Here are a small network's activations along a few directions, averaged over the inputs that share one value of a field.
Related values have similar rows: they may be neighbours, one step apart, or belong to one group.
(in the rows, 500 means zero)
Strong random noise was added to every row along 4 fixed directions; ignore it. To show where, here is one row again and again, with new noise each time:
513	458	535	356	711	493	546	445	426	377	557	506	623	431	454
569	413	416	727	759	532	328	485	591	640	362	584	445	571	318
411	434	545	431	322	380	584	591	562	587	539	494	494	470	581
231	409	399	866	460	554	477	625	656	491	378	521	488	402	565
403	434	472	627	629	528	493	503	524	452	463	527	549	435	479
578	453	644	485	595	395	549	311	352	644	579	571	501	551	432


Field U:
u5: 517	428	646	547	534	499	707	274	365	440	674	493	507	409	494
u2: 516	546	502	359	442	428	466	465	409	570	474	533	513	640	419
u3: 556	569	557	691	551	634	532	284	395	510	480	458	443	541	574
u11: 505	410	498	543	752	514	459	459	445	405	483	523	598	458	416
u4: 550	653	565	518	235	450	536	520	463	647	482	494	468	597	571
u6: 172	622	515	505	516	583	611	444	281	138	581	518	695	285	625
u7: 387	573	512	800	397	656	542	413	445	397	455	476	483	449	638
u12: 348	552	283	452	464	557	390	754	663	308	354	465	570	445	443
u10: 636	413	463	243	417	393	509	589	599	542	646	495	436	559	562
u1: 521	541	607	811	161	478	606	296	439	769	561	453	296	581	690
u9: 562	492	548	579	623	545	376	548	500	567	517	577	377	510	366
u8: 611	615	610	591	334	441	479	343	415	735	466	516	398	637	523
The values of U form 3 separate groups.
Question: List the group mates of u5, in the order listed.
Answer: u11, u10, u9
Question: List the group mates of u7, in the order listed.
Answer: u3, u4, u1, u8

Field C:
c5: 377	587	230	421	407	612	362	865	753	291	331	470	574	445	494
c11: 458	636	489	46	443	491	591	485	305	296	617	480	664	507	544
c9: 355	433	572	695	376	409	566	557	509	577	503	528	432	443	549
c8: 390	509	574	361	197	380	623	636	518	588	577	524	468	408	588
c3: 466	352	589	366	468	376	508	611	570	561	560	474	450	484	487
c6: 422	371	545	755	523	428	503	451	499	651	514	570	424	537	476
c12: 447	548	558	423	182	525	630	508	509	431	702	457	392	371	674
c2: 430	395	596	507	459	369	554	480	441	618	514	525	480	499	484
c4: 631	531	322	665	935	734	251	476	625	365	377	488	506	544	443
c7: 385	607	488	615	384	563	567	527	555	415	414	360	545	401	709
c1: 529	595	532	283	218	404	530	667	499	523	470	479	561	564	515
c10: 711	441	548	137	330	411	746	371	517	534	649	373	573	552	636
The values of C form 3 separate groups.
Question: List the group mates of c10, in the order listed.
Answer: c12, c4, c7
Question: List the group mates of c11, in the order listed.
Answer: c5, c1
